A small network was shown many inputs. Here are its activations along a few directions, one row for each input.
In each table, some parts of the input vary, and every possible input appears once, in random order.
Descriptions start from the smaller parts, as in this example, which fits no table here: one of 6 places along a line, together with either a single point or one of 9 places around a ring or (one of 3 separate values, together with one of 8 places around a ring).
Shared parts are said once, and a part with two or three values counts as separate values.

Other details of the inputs vary at random and push rows far along two fixed directions, the same in every table; ignore that.
To show where, the next rows are all for the same input, with only those details redrawn:
[19 22 36 73 -45 1 5 -22 -25 16 -32]
[9 -24 -31 -23 63 -21 55 -19 -9 7 -30]
[9 -25 -31 -23 64 -22 55 -19 -10 7 -30]
[22 22 38 79 -44 -1 8 -23 -28 18 -36]
[5 -23 -34 -32 62 -18 51 -17 -5 4 -25]
[-37 23 -33 -73 -38 36 -35 5 36 -25 39]
[19 22 36 73 -45 2 5 -22 -25 16 -32]

Rows:
row 1: [-49 13 -8 -70 -17 36 -52 30 26 -9 56]
row 2: [-15 17 -2 2 -44 17 -25 -7 1 0 4]
row 3: [-20 11 25 13 -24 17 -33 21 -10 22 20]
row 4: [-14 22 37 8 -22 21 -22 11 5 5 18]
row 5: [28 -42 -28 -14 73 -32 26 11 5 -1 -2]
row 6: [11 20 66 73 -22 0 -6 0 -27 27 -17]
row 7: [-45 15 -45 -75 -38 35 -50 11 24 -14 46]
row 8: [36 -36 -19 -7 76 -31 40 4 13 -8 -6]
row 9: [29 -45 -31 -4 72 -34 27 15 -1 10 -2]
row 10: [-2 -25 -27 -37 47 -28 61 -20 -1 -29 -34]
row 11: [-1 -33 -45 -29 58 -21 37 -8 -19 23 -20]
row 12: [8 -25 -32 -23 64 -25 49 -18 -12 11 -32]
row 13: [-18 5 -29 -61 -26 25 -59 32 56 -38 66]
row 14: [-41 23 -37 -81 -39 39 -38 6 40 -28 44]
row 15: [16 11 11 14 -32 6 -38 17 27 -17 28]
row 16: [-19 18 46 4 -33 7 -9 3 6 -26 8]
row 17: [-12 5 -12 -58 -38 15 -37 22 58 -70 51]
row 18: [40 3 35 91 -29 -13 -20 8 -19 13 -6]
row 19: [1 23 24 52 -65 13 -27 -11 -23 15 -13]
row 20: [6 15 64 76 -22 0 -9 1 -30 28 -17]
row 21: [6 13 57 77 -22 0 -13 6 -39 35 -14]
Q: The inputs of row 15 and row 6 match in every part but one. If row 5 is changed in the same way as row 15 into row 6, which row does it become?
A: row 1
Q: What is each input in this table made of?
A: one of 3 separate values, together with either a single point or one of 6 places along a line
Q: Which other rows does row 17 become when the choice among 3 separate values takes its other values? List them by row number.
A: row 10, row 16

Rows:
row 22: [0 -17 -14 -26 64 -17 51 -15 -8 13 -26]
row 23: [1 16 27 28 -19 9 -14 4 -3 14 3]
row 24: [0 21 19 14 -35 16 -10 -8 1 -5 1]
row 25: [-20 15 5 -13 -14 13 -7 -9 1 -1 1]
row 26: [-5 14 20 20 -24 1 -3 -9 -12 2 -15]
row 27: [12 16 -1 38 -33 10 -5 -17 -16 28 -18]
row 28: [-22 -4 -14 -43 20 9 -3 15 9 5 23]
row 29: [11 -4 -17 23 4 -11 13 -17 -27 25 -31]
row 30: [-2 4 9 5 -5 8 -17 4 -1 1 10]
row 31: [2 12 28 28 -7 4 -4 0 -10 22 -4]
row 32: [14 -19 12 26 25 -17 18 1 -24 13 -14]
row 33: [10 2 24 41 -22 -2 -13 8 -12 7 -2]
row 34: [24 -1 22 46 -16 -12 -15 4 -5 4 -7]
row 35: [-10 9 2 -12 -23 16 -5 1 5 -11 10]
row 36: [-19 5 9 -7 -12 8 -19 12 -2 7 16]
row 37: [-8 14 -23 -2 -29 18 -20 -12 -3 12 0]
row 38: [-17 0 -25 -51 3 5 -5 2 19 -22 12]
row 39: [-19 -3 -12 -39 13 5 -15 13 10 -2 17]
row 40: [-8 18 6 -2 -40 18 -14 4 11 -14 12]
row 41: [23 -23 -19 -10 62 -27 54 -14 -2 -1 -25]
row 42: [6 -25 -51 -21 52 -14 42 -13 -16 23 -21]
row 43: [-26 2 -14 -47 15 13 -17 10 14 0 24]
row 44: [37 -7 30 75 4 -21 7 -7 -17 14 -26]
row 45: [20 12 17 32 -29 0 -2 -9 8 -6 -8]
row 46: [-9 -10 -19 -31 7 0 -16 18 16 -14 29]
row 47: [-4 11 8 -5 -15 16 -22 9 10 0 21]
row 48: [-1 10 29 29 -13 -2 -13 1 -17 19 -8]
row 49: [-10 -5 -16 -37 9 4 -18 15 16 -10 21]
row 50: [-8 22 2 -17 -36 22 -19 1 20 -16 16]
row 51: [-47 4 -30 -81 -6 20 -17 9 24 -19 31]
row 52: [-2 -1 -19 -35 14 5 -12 14 25 -11 29]
row 53: [-10 -1 -24 -40 1 7 2 6 22 -22 20]
row 54: [-21 17 8 -12 -25 11 -14 -5 0 -2 0]
row 55: [-24 0 -25 -53 -10 12 -11 8 21 -26 22]
row 56: [10 -24 -14 -15 73 -24 61 -16 -12 12 -35]
row 57: [-4 6 0 0 -27 2 -9 1 6 -18 8]
row 58: [38 -10 29 73 0 -18 12 1 -17 16 -20]
row 59: [6 -33 -31 -35 72 -17 35 11 3 2 1]
row 60: [0 -22 -18 -22 64 -20 47 -15 -10 4 -28]
row 61: [-1 12 1 2 -21 5 -10 -6 9 -17 6]
row 62: [14 11 18 35 -38 -5 -13 -8 2 -10 -10]
row 63: [-5 -7 -21 -35 13 -2 -17 15 18 -14 24]
row 64: [-13 2 -23 -44 -5 2 -10 2 22 -26 16]
row 65: [-8 14 20 20 -21 8 5 -6 -12 9 -11]
row 66: [18 1 18 42 -12 -4 -5 9 -6 6 2]
row 67: [14 3 17 38 -34 -7 -4 -5 -3 -8 -11]
row 68: [-28 -2 -24 -58 -7 14 -11 6 16 -24 24]
row 69: [1 -10 8 15 15 -14 28 -10 -20 7 -27]
row 70: [3 8 21 25 -24 11 -16 10 -7 6 11]
row 71: [45 -43 15 55 89 -55 70 -18 -49 34 -61]
row 72: [-9 -25 -30 -45 63 -13 47 -4 0 0 -13]
row 73: [1 11 28 36 -16 5 -14 0 -11 13 -5]
row 74: [-11 10 -15 -32 -35 19 -24 9 33 -26 30]
row 75: [-18 -2 -19 -48 4 6 -3 -1 11 -18 10]
row 76: [9 -35 -14 -10 82 -27 51 2 -15 20 -19]
row 77: [18 -33 -32 -34 73 -22 29 5 17 -1 2]
row 78: [-15 4 -20 -40 2 10 -5 -2 18 -21 12]
row 79: [18 9 26 40 -13 2 -8 3 -5 11 -4]
row 80: [29 -2 32 68 5 -15 10 -6 -25 18 -27]
row 81: [10 16 15 30 -40 5 -18 -8 8 -13 -2]
row 82: [1 17 22 28 -33 10 -9 -12 -9 -4 -8]
row 83: [-4 12 -8 24 -48 11 -19 -10 -16 17 -5]
row 84: [0 -2 -1 -1 -24 5 -31 17 16 -12 25]
row 85: [18 7 23 47 -14 -4 -14 1 -7 4 -2]
row 86: [-6 6 23 24 -22 5 -17 9 -11 9 4]
Q: The inputs of row 46 and row 63 match in every part but one. If row 57 is changed in the same way as row 46 into row 63, which row does it become?
A: row 64
Q: What is each input in this table made of?
A: one of 5 places around a ring, together with either a single point or (one of 2 separate values, together with one of 6 places along a line)
Q: Which other rows does row 40 become when the choice among 2 separate values takes its other values? List them by row number.
A: row 59
Q: Which other rows does row 73 become when the place on the line of 6 takes its other values? List them by row number.
A: row 30, row 43, row 44, row 80, row 85
Q: Which other rows agree with row 47 in the place on the ring of 5? List them by row number.
A: row 22, row 23, row 24, row 27, row 31, row 41, row 45, row 50, row 52, row 56, row 77, row 79
Q: Which other rows does row 72 become when the place on the line of 6 takes its other values? List them by row number.
A: row 35, row 40, row 53, row 65, row 74
Q: Which other rows does row 48 become when the choice among 2 separate values takes its other values? List them by row number.
A: row 54

Rows:
row 87: [3 -9 -9 -13 17 -5 7 4 5 -4 4]
row 88: [-1 9 19 21 -26 4 -17 4 -4 2 3]
row 89: [0 -12 -11 -13 21 -7 9 5 2 -3 2]
row 90: [9 0 6 12 0 -3 1 1 2 0 -2]
row 91: [-15 13 -3 -16 -28 13 -18 -3 8 -10 7]
row 92: [25 -15 13 38 33 -23 30 -9 -21 16 -29]
row 93: [-8 7 8 1 -4 4 7 -8 -8 6 -9]
row 94: [-1 -7 -4 -10 15 -4 3 3 1 0 2]
row 95: [-8 8 0 -11 -24 12 -23 10 14 -11 20]
row 96: [3 -9 -10 -13 21 -4 7 3 6 -3 3]
row 97: [4 12 10 21 -30 3 -4 -9 -3 -4 -9]
row 98: [-1 -16 -21 -30 34 -6 12 5 7 -5 6]
row 99: [5 13 18 24 -24 6 -16 2 -1 2 3]
row 100: [26 5 39 70 -8 -14 10 -10 -25 20 -29]
row 101: [0 3 1 6 -8 -1 5 -10 -6 -2 -11]
row 102: [-9 7 -1 -12 -21 12 -22 9 12 -10 20]
row 103: [-8 -3 -10 -20 15 1 17 -6 -1 1 -5]
row 104: [-9 8 -1 -11 -20 13 -22 9 14 -9 20]
row 105: [-10 9 -10 -10 -21 13 -16 1 5 1 10]
row 106: [9 11 16 23 -23 4 -12 1 3 -1 3]
row 107: [-20 16 1 -16 -25 18 -14 -1 5 -4 10]
row 108: [-5 -6 -18 -16 15 -1 7 -3 -3 7 -2]
row 109: [4 9 17 25 -29 3 -15 5 -1 -2 3]
row 110: [3 1 -2 6 -5 -3 8 -10 -5 -3 -11]
row 111: [-10 -8 -21 -37 27 -2 22 -5 5 -3 -3]
row 112: [3 12 7 23 -29 7 -10 -4 -6 8 -4]
row 113: [-12 7 -1 -12 -20 11 -23 11 9 -8 19]
row 114: [-2 -11 -7 -15 22 -7 8 3 0 0 1]
row 115: [-3 -9 -8 -17 22 -4 6 3 4 -1 3]
row 116: [-1 -7 -6 -14 20 -4 5 2 4 0 1]
row 117: [-1 -10 -9 -14 20 -4 6 4 2 -1 3]
row 118: [27 -13 12 38 31 -22 31 -9 -19 14 -28]
row 119: [3 -1 6 9 2 -2 -1 2 -2 2 0]
row 120: [-1 -11 -9 -14 20 -5 6 4 1 -1 3]
row 121: [4 -8 -6 -7 15 -5 7 2 5 -3 2]
row 122: [-2 3 -1 6 -4 1 0 -6 -9 11 -7]
Q: The inputs of row 100 and row 118 match in every part but one. If row 114 is changed in the same way as row 100 into row 118, which row does it become?
A: row 102
Q: What is each input in this table made of?
A: one of 4 places along a line, together with either one of 3 separate values or one of 6 places along a line
Q: Which other rows does row 93 become when the choice among 3 separate values takes its other values? List them by row number.
A: row 91, row 122
Q: Which other rows does row 108 become when the place on the line of 4 takes its other values? List them by row number.
A: row 105, row 112, row 122
Q: Which other rows does row 108 become when the choice among 3 separate values takes its other values? List them by row number.
A: row 101, row 107
Q: Which other rows does row 121 become when the place on the line of 4 takes its other values? List them by row number.
A: row 104, row 115, row 119
